These are the activations of a small neural network, seen along a few directions. Each row is one input.
In each table, some parts of the input vary, and every possible input appears once, in random order.
Descriptions start from the smaller parts, as in this example, which fits no table here: one of 5 places around a ring, together with either a single point or one of 11 places along a line or (one of 3 separate values, together with one of 6 places along a line).
Shared parts are said once, and a part with two or three values counts as separate values.
(in the rows, 100 means zero)

Other details of the inputs vary at random and push rows far along two fixed directions, the same in every table; ignore that.

A family of inputs:
R1: [124, 45, 142, 111, 45, 114, 107, 101, 100, 158, 100, 77, 123, 101]
R2: [87, 100, 66, 88, 119, 112, 110, 84, 88, 109, 104, 111, 93, 52]
R3: [86, 104, 73, 94, 124, 108, 106, 84, 93, 98, 101, 110, 94, 62]
R4: [91, 121, 128, 105, 104, 77, 90, 106, 112, 70, 89, 107, 105, 140]
R5: [106, 47, 132, 104, 59, 115, 101, 97, 107, 150, 114, 79, 107, 93]
R6: [106, 131, 86, 110, 134, 79, 100, 101, 96, 60, 91, 109, 96, 107]
R7: [127, 121, 140, 128, 99, 57, 71, 125, 112, 57, 103, 82, 90, 157]
R8: [89, 45, 131, 88, 43, 149, 109, 100, 106, 173, 95, 82, 131, 119]
R9: [110, 81, 161, 125, 78, 79, 72, 114, 112, 100, 107, 74, 97, 138]
R10: [84, 96, 67, 91, 124, 115, 117, 80, 91, 107, 101, 114, 98, 57]
R11: [128, 39, 136, 107, 46, 116, 113, 103, 106, 154, 108, 77, 117, 106]
R12: [81, 96, 52, 90, 128, 137, 103, 91, 86, 113, 103, 100, 91, 71]
R13: [84, 116, 77, 79, 103, 105, 112, 90, 95, 103, 94, 122, 103, 77]
R14: [91, 114, 63, 75, 104, 109, 119, 95, 101, 98, 106, 122, 91, 78]
R15: [93, 146, 99, 98, 114, 73, 86, 110, 105, 58, 97, 113, 88, 120]
R16: [109, 128, 91, 110, 126, 80, 95, 101, 96, 65, 91, 104, 97, 103]
R17: [88, 113, 59, 73, 99, 113, 120, 90, 97, 111, 105, 122, 96, 65]
R18: [109, 113, 79, 100, 114, 94, 106, 97, 88, 92, 95, 107, 99, 80]
R19: [107, 114, 121, 116, 115, 71, 76, 116, 112, 59, 113, 90, 77, 133]
R20: [102, 102, 44, 93, 121, 135, 115, 98, 80, 111, 94, 101, 104, 77]
R21: [97, 129, 152, 116, 99, 61, 72, 115, 117, 55, 89, 96, 102, 163]
Description of these inputs: one of 3 separate values, together with either a single point or one of 6 places along a line.
Q: The inputs of R19 and R14 match in every part but the choice among 3 separate values. If R5 is changed in the same way as R19 into R14, which row does it become?
A: R17
Q: List by row number the other rows that have the choice among 3 separate values in common with R7.
A: R1, R6, R11, R16, R18, R20

A family of inputs:
R22: [126, 146, 85, 121, 131, 68, 74, 117, 92, 53, 100, 89, 79, 107]
R23: [124, 129, 81, 127, 153, 72, 90, 106, 93, 45, 100, 93, 85, 115]
R24: [138, 43, 173, 140, 56, 95, 81, 110, 97, 136, 92, 54, 123, 132]
R25: [123, 75, 45, 89, 96, 125, 123, 92, 84, 138, 121, 104, 91, 35]
R26: [77, 63, 70, 76, 99, 133, 134, 74, 98, 139, 113, 112, 94, 38]
R27: [108, 55, 183, 113, 43, 93, 109, 104, 123, 136, 90, 87, 135, 145]
R28: [123, 65, 49, 93, 107, 129, 132, 86, 89, 131, 117, 102, 96, 42]
R29: [91, 157, 21, 103, 177, 122, 85, 119, 79, 47, 94, 101, 82, 113]
R30: [98, 153, 102, 91, 98, 67, 95, 108, 103, 68, 90, 119, 99, 111]
R31: [77, 146, 62, 87, 142, 76, 88, 100, 100, 49, 119, 123, 59, 76]
R32: [93, 87, 60, 62, 84, 126, 153, 77, 100, 136, 97, 129, 111, 49]
R33: [87, 49, 108, 96, 89, 125, 120, 75, 104, 148, 106, 100, 112, 63]
R34: [85, 118, 130, 96, 78, 111, 86, 122, 112, 90, 78, 97, 121, 182]
R35: [62, 133, 123, 111, 133, 99, 50, 123, 112, 52, 97, 83, 85, 181]
R36: [101, 59, 179, 115, 45, 88, 70, 103, 113, 133, 105, 72, 109, 125]
R37: [101, 143, 100, 95, 109, 71, 99, 96, 96, 65, 78, 119, 107, 111]
R38: [95, 90, 65, 62, 67, 118, 139, 85, 96, 141, 106, 131, 109, 50]
R39: [89, 89, 162, 122, 92, 79, 72, 104, 106, 94, 94, 84, 102, 125]
Q: Describe the family of inputs behind these rows.
A: one of 3 separate values, together with either a single point or one of 5 places around a ring
Q: The inputs of R23 and R33 match in every part but the choice among 3 separate values. If R22 is changed in the same way as R23 into R33, which row does it become?
A: R36
Q: Change only the place on the ring of 5 in R27. List by row number the other rows that result.
A: R30, R32, R37, R38
Q: Change only the choice among 3 separate values in R34. List by row number the other rows that result.
A: R29, R35

A family of inputs:
R40: [116, 80, 85, 89, 78, 110, 127, 91, 111, 119, 111, 105, 108, 78]
R41: [88, 176, 102, 110, 137, 49, 84, 107, 119, 12, 86, 120, 93, 160]
R42: [90, 149, 65, 74, 131, 90, 112, 89, 103, 58, 86, 130, 103, 97]
R43: [77, 112, 49, 102, 147, 123, 120, 86, 88, 97, 95, 117, 100, 70]
R44: [131, 74, 80, 108, 91, 112, 120, 93, 99, 118, 107, 88, 109, 70]
R45: [123, 88, 80, 102, 92, 104, 112, 100, 85, 135, 103, 98, 104, 74]
R46: [94, 80, 81, 86, 103, 119, 121, 95, 101, 125, 118, 108, 94, 86]
R47: [79, 57, 129, 89, 85, 75, 119, 60, 109, 135, 115, 114, 92, 20]
R48: [101, 150, 50, 81, 125, 83, 109, 100, 93, 79, 108, 134, 83, 80]
R49: [117, 94, 142, 104, 72, 82, 100, 107, 115, 81, 92, 96, 102, 141]
R50: [79, 103, 90, 83, 73, 113, 124, 88, 105, 134, 88, 127, 121, 84]
R51: [84, 73, 92, 81, 92, 122, 126, 96, 98, 125, 104, 111, 108, 88]
R52: [108, 142, 52, 106, 139, 91, 88, 109, 90, 63, 112, 98, 75, 70]
R53: [114, 80, 111, 110, 82, 106, 89, 106, 88, 135, 110, 73, 99, 98]
R54: [128, 75, 160, 125, 59, 80, 85, 121, 99, 116, 88, 78, 122, 142]
R55: [79, 130, 51, 66, 109, 118, 117, 90, 86, 94, 100, 128, 81, 51]
R56: [71, 153, 132, 119, 128, 60, 55, 117, 125, 30, 94, 100, 83, 178]
R57: [116, 138, 26, 96, 154, 92, 115, 91, 81, 68, 103, 114, 84, 66]
R58: [82, 164, 97, 131, 164, 65, 53, 113, 105, 19, 92, 97, 76, 152]
R59: [92, 116, 87, 86, 94, 99, 95, 103, 97, 107, 116, 105, 89, 95]
R60: [68, 160, 36, 76, 159, 87, 90, 100, 93, 38, 102, 130, 71, 89]
R61: [83, 97, 144, 94, 89, 101, 74, 104, 117, 95, 94, 92, 105, 143]
R62: [100, 68, 165, 108, 61, 97, 76, 112, 119, 106, 101, 77, 93, 150]
R63: [114, 65, 101, 117, 94, 116, 87, 100, 105, 122, 116, 71, 93, 90]
R64: [107, 67, 91, 104, 105, 129, 118, 94, 88, 118, 101, 95, 96, 77]
R65: [106, 107, 135, 127, 86, 82, 88, 109, 105, 102, 82, 93, 118, 135]
R66: [88, 110, 53, 88, 149, 128, 117, 87, 84, 95, 94, 115, 101, 64]
R67: [100, 67, 114, 99, 73, 113, 93, 102, 119, 125, 119, 83, 94, 102]
R68: [79, 91, 90, 72, 72, 119, 112, 96, 91, 131, 101, 110, 110, 77]
R69: [114, 78, 76, 94, 97, 111, 123, 90, 83, 118, 91, 100, 118, 75]
R70: [108, 61, 116, 110, 87, 122, 88, 97, 93, 120, 100, 78, 94, 97]
R71: [94, 66, 81, 96, 101, 126, 98, 93, 84, 129, 100, 89, 104, 75]
R72: [100, 65, 87, 101, 107, 124, 117, 97, 84, 125, 101, 95, 109, 81]
R73: [109, 112, 147, 126, 95, 70, 60, 127, 95, 71, 95, 72, 100, 153]
R74: [103, 93, 94, 79, 69, 111, 125, 96, 97, 125, 93, 122, 102, 76]
R75: [129, 84, 82, 108, 85, 108, 114, 101, 96, 127, 106, 96, 106, 64]
R76: [84, 131, 64, 63, 105, 112, 123, 87, 95, 108, 86, 138, 112, 65]
R77: [115, 65, 160, 121, 70, 92, 92, 121, 128, 105, 118, 75, 100, 149]
R78: [107, 128, 83, 119, 147, 78, 66, 114, 94, 58, 111, 83, 68, 123]
R79: [92, 115, 95, 93, 109, 114, 89, 99, 87, 103, 89, 94, 107, 87]
R80: [95, 73, 111, 94, 81, 111, 90, 99, 109, 130, 118, 88, 94, 111]
R81: [72, 133, 43, 92, 130, 120, 107, 86, 81, 100, 92, 117, 100, 56]
R82: [112, 67, 168, 139, 106, 48, 76, 82, 103, 92, 116, 87, 91, 71]
R83: [111, 83, 161, 114, 51, 86, 77, 120, 123, 112, 116, 73, 100, 140]
R84: [123, 123, 122, 143, 139, 63, 70, 131, 115, 32, 113, 74, 76, 152]
R85: [107, 96, 89, 90, 92, 117, 113, 91, 89, 131, 82, 107, 123, 72]
R86: [71, 146, 79, 70, 115, 104, 96, 96, 97, 81, 92, 122, 98, 89]
R87: [95, 92, 90, 76, 70, 107, 124, 97, 94, 131, 94, 122, 116, 80]
R88: [98, 81, 87, 76, 77, 111, 130, 88, 97, 122, 95, 113, 119, 85]
R89: [65, 162, 68, 98, 158, 83, 100, 101, 109, 35, 96, 132, 83, 121]
R90: [92, 123, 42, 97, 132, 110, 125, 79, 89, 92, 86, 120, 110, 66]
R91: [94, 74, 172, 105, 74, 101, 92, 111, 122, 108, 96, 86, 119, 160]
R92: [70, 172, 124, 111, 118, 59, 64, 119, 116, 33, 91, 108, 89, 162]
R93: [126, 78, 119, 110, 69, 105, 106, 103, 91, 123, 89, 95, 107, 93]
R94: [129, 68, 116, 110, 77, 109, 112, 94, 94, 113, 92, 88, 110, 99]
R95: [117, 84, 115, 98, 60, 97, 110, 106, 114, 127, 110, 102, 108, 95]
R96: [116, 63, 110, 118, 103, 110, 104, 106, 95, 126, 113, 77, 98, 108]
R97: [110, 85, 87, 90, 98, 120, 119, 82, 92, 122, 85, 98, 126, 78]
R98: [120, 97, 130, 106, 82, 76, 96, 107, 114, 92, 107, 92, 103, 142]
R99: [100, 90, 135, 103, 92, 95, 101, 112, 111, 84, 102, 97, 90, 135]
R100: [105, 79, 93, 96, 80, 129, 105, 94, 80, 130, 98, 92, 98, 64]
R101: [103, 68, 165, 120, 83, 106, 63, 107, 110, 113, 91, 62, 114, 148]
Q: The inputs of R76 and R85 match in every part but one. If R91 is changed in the same way as R76 into R85, which row does it become?
A: R66
Q: Describe the family of inputs behind these rows.
A: one of 2 separate values, together with either a single point or (one of 5 places around a ring, together with one of 6 places along a line)
Q: Change only the place on the ring of 5 in R58. List by row number the other rows that result.
A: R43, R65, R81, R90
Q: A walk changes only the place on the ring of 5. It starts at R71 and steps to R72. List the rest of the walk in order.
A: R69, R54, R73

A family of inputs:
R102: [98, 63, 107, 95, 73, 128, 115, 92, 100, 148, 97, 93, 122, 94]
R103: [104, 101, 63, 93, 114, 109, 117, 89, 90, 109, 103, 110, 101, 63]
R104: [108, 102, 116, 112, 98, 87, 86, 110, 105, 89, 107, 90, 90, 116]
R105: [98, 107, 117, 107, 101, 93, 89, 105, 100, 92, 91, 95, 107, 121]
R106: [109, 45, 119, 96, 62, 124, 117, 90, 101, 153, 105, 88, 113, 79]
R107: [88, 89, 95, 90, 95, 114, 106, 94, 104, 115, 105, 103, 102, 94]
R108: [108, 90, 121, 112, 97, 86, 95, 101, 106, 97, 104, 93, 99, 110]
R109: [104, 102, 56, 91, 112, 113, 116, 92, 90, 109, 105, 109, 96, 64]
R110: [97, 121, 73, 94, 118, 108, 101, 104, 94, 82, 94, 105, 97, 105]
R111: [87, 108, 66, 82, 116, 117, 112, 91, 94, 99, 100, 115, 96, 77]
R112: [84, 121, 83, 92, 120, 100, 97, 97, 101, 82, 101, 110, 90, 94]
R113: [85, 148, 84, 73, 101, 78, 115, 95, 107, 72, 91, 139, 100, 94]
R114: [110, 86, 111, 106, 89, 99, 97, 107, 104, 109, 110, 90, 97, 108]
R115: [101, 107, 108, 105, 98, 99, 91, 110, 105, 92, 97, 92, 103, 130]
R116: [108, 102, 60, 91, 111, 115, 115, 95, 88, 105, 100, 106, 98, 70]
R117: [112, 100, 121, 115, 100, 83, 89, 105, 99, 91, 98, 90, 102, 112]
R118: [98, 112, 116, 110, 105, 93, 88, 107, 104, 85, 92, 94, 104, 127]
R119: [93, 113, 111, 101, 103, 94, 84, 110, 102, 87, 100, 96, 94, 124]
R120: [106, 100, 117, 109, 102, 82, 90, 104, 109, 85, 109, 94, 91, 112]
R121: [104, 98, 117, 108, 97, 101, 96, 105, 101, 96, 90, 92, 110, 127]
R122: [113, 102, 115, 111, 96, 86, 86, 108, 99, 92, 100, 90, 98, 113]
R123: [89, 62, 115, 93, 73, 122, 111, 87, 98, 145, 96, 96, 117, 85]
R124: [95, 98, 68, 93, 115, 108, 117, 85, 91, 108, 103, 113, 96, 54]
R125: [94, 109, 69, 91, 118, 103, 108, 89, 96, 95, 107, 112, 88, 61]
R126: [90, 110, 61, 83, 114, 122, 112, 97, 91, 102, 101, 113, 96, 82]
R127: [94, 98, 89, 91, 95, 115, 103, 97, 94, 115, 95, 101, 107, 93]
R128: [93, 78, 116, 100, 84, 110, 104, 96, 105, 121, 98, 96, 111, 107]
R129: [103, 79, 98, 96, 87, 110, 105, 96, 95, 126, 107, 96, 99, 79]
R130: [95, 83, 108, 96, 82, 116, 101, 104, 105, 123, 105, 93, 105, 113]
R131: [104, 173, 92, 93, 122, 39, 98, 106, 109, 28, 98, 136, 82, 107]
R132: [106, 119, 73, 98, 123, 96, 101, 105, 94, 78, 105, 106, 85, 91]
R133: [99, 113, 110, 108, 101, 96, 86, 110, 104, 86, 95, 93, 101, 128]
R134: [90, 109, 119, 102, 102, 89, 85, 104, 106, 86, 99, 97, 96, 119]
R135: [105, 91, 126, 112, 96, 84, 91, 100, 102, 97, 101, 92, 99, 105]
R136: [102, 91, 113, 103, 95, 92, 95, 97, 102, 103, 106, 96, 96, 92]
R137: [119, 87, 123, 114, 91, 94, 98, 105, 100, 103, 96, 87, 108, 116]
R138: [81, 111, 69, 90, 119, 112, 112, 89, 94, 99, 96, 115, 98, 74]
R139: [95, 101, 117, 104, 92, 102, 88, 111, 106, 99, 101, 92, 98, 125]
R140: [114, 101, 115, 115, 96, 89, 88, 109, 102, 92, 101, 88, 97, 116]
R141: [113, 94, 119, 115, 95, 90, 94, 104, 102, 99, 98, 89, 104, 109]
R142: [93, 89, 98, 94, 98, 115, 109, 95, 97, 113, 94, 103, 108, 97]
R143: [112, 89, 125, 114, 96, 87, 94, 104, 103, 93, 100, 91, 100, 116]
Q: Describe the family of inputs behind these rows.
A: one of 2 separate values, together with either a single point or (one of 4 places along a line, together with one of 5 places around a ring)
Q: The inputs of R140 and R133 match in every part but the choice among 2 separate values. If R135 is changed in the same way as R140 into R133, which row does it become?
A: R123
Q: The inputs of R124 and R138 match in every part but the choice among 2 separate values. If R132 is changed in the same way as R124 into R138, which row does it become?
A: R126
Q: Change only the place on the ring of 5 in R134. List by row number the other rows that result.
A: R105, R119, R123, R127

A family of inputs:
R144: [83, 71, 78, 68, 74, 141, 136, 80, 100, 145, 98, 116, 116, 65]
R145: [81, 154, 75, 87, 116, 86, 89, 108, 102, 66, 102, 119, 85, 113]
R146: [119, 78, 151, 117, 66, 76, 91, 116, 121, 104, 117, 83, 98, 136]
R147: [118, 65, 76, 110, 96, 144, 110, 105, 84, 138, 98, 77, 108, 90]
R148: [150, 47, 140, 120, 44, 105, 103, 114, 99, 143, 100, 66, 125, 126]
R149: [107, 134, 94, 104, 124, 69, 89, 105, 92, 62, 98, 111, 83, 93]
R150: [118, 87, 152, 116, 62, 76, 79, 118, 115, 108, 113, 80, 97, 130]
R151: [85, 142, 85, 91, 116, 85, 97, 108, 112, 63, 105, 118, 87, 127]
R152: [90, 150, 112, 112, 119, 69, 78, 108, 104, 54, 82, 108, 103, 134]
R153: [84, 93, 69, 91, 118, 124, 106, 87, 80, 116, 101, 104, 94, 58]
R154: [80, 151, 71, 84, 132, 89, 97, 101, 89, 60, 88, 125, 92, 96]
R155: [83, 79, 47, 79, 109, 136, 124, 84, 95, 136, 118, 108, 91, 50]
R156: [79, 152, 22, 92, 173, 103, 101, 83, 78, 65, 96, 123, 84, 44]
R157: [99, 68, 139, 109, 77, 110, 80, 105, 104, 119, 104, 73, 102, 117]
R158: [101, 89, 53, 90, 110, 114, 139, 72, 90, 124, 100, 121, 109, 31]
R159: [100, 115, 121, 129, 134, 74, 77, 105, 108, 61, 96, 88, 95, 136]
R160: [98, 136, 46, 81, 131, 96, 108, 91, 89, 75, 104, 126, 79, 47]
R161: [91, 146, 104, 109, 131, 70, 92, 104, 110, 48, 84, 113, 102, 135]
R162: [112, 145, 107, 120, 127, 54, 80, 106, 100, 49, 94, 103, 91, 110]
R163: [97, 123, 125, 118, 113, 75, 61, 122, 111, 69, 112, 80, 79, 145]
R164: [90, 79, 124, 86, 59, 118, 103, 97, 104, 132, 93, 96, 115, 107]
R165: [90, 72, 114, 86, 76, 118, 120, 92, 103, 133, 91, 108, 118, 99]
R166: [108, 73, 50, 69, 76, 162, 144, 89, 81, 166, 89, 108, 131, 60]
R167: [90, 58, 79, 84, 96, 140, 119, 83, 98, 139, 107, 99, 102, 62]
R168: [103, 72, 148, 121, 96, 92, 82, 107, 106, 98, 102, 79, 101, 139]
R169: [121, 49, 158, 109, 51, 98, 103, 101, 116, 128, 107, 82, 110, 116]
R170: [121, 73, 161, 120, 74, 74, 94, 108, 111, 100, 102, 84, 105, 132]
Q: Describe the family of inputs behind these rows.
A: one of 3 separate values, together with either a single point or (one of 2 separate values, together with one of 4 places along a line)
Q: The inputs of R161 and R158 match in every part but the choice among 3 separate values. If R166 is changed in the same way as R161 into R158, which row does it become?
A: R148
Q: Change only the choice among 3 separate values in R167. List by row number the other rows that result.
A: R144, R169
Q: Change only the place on the line of 4 in R156. List by row number the other rows that result.
A: R153, R157, R163
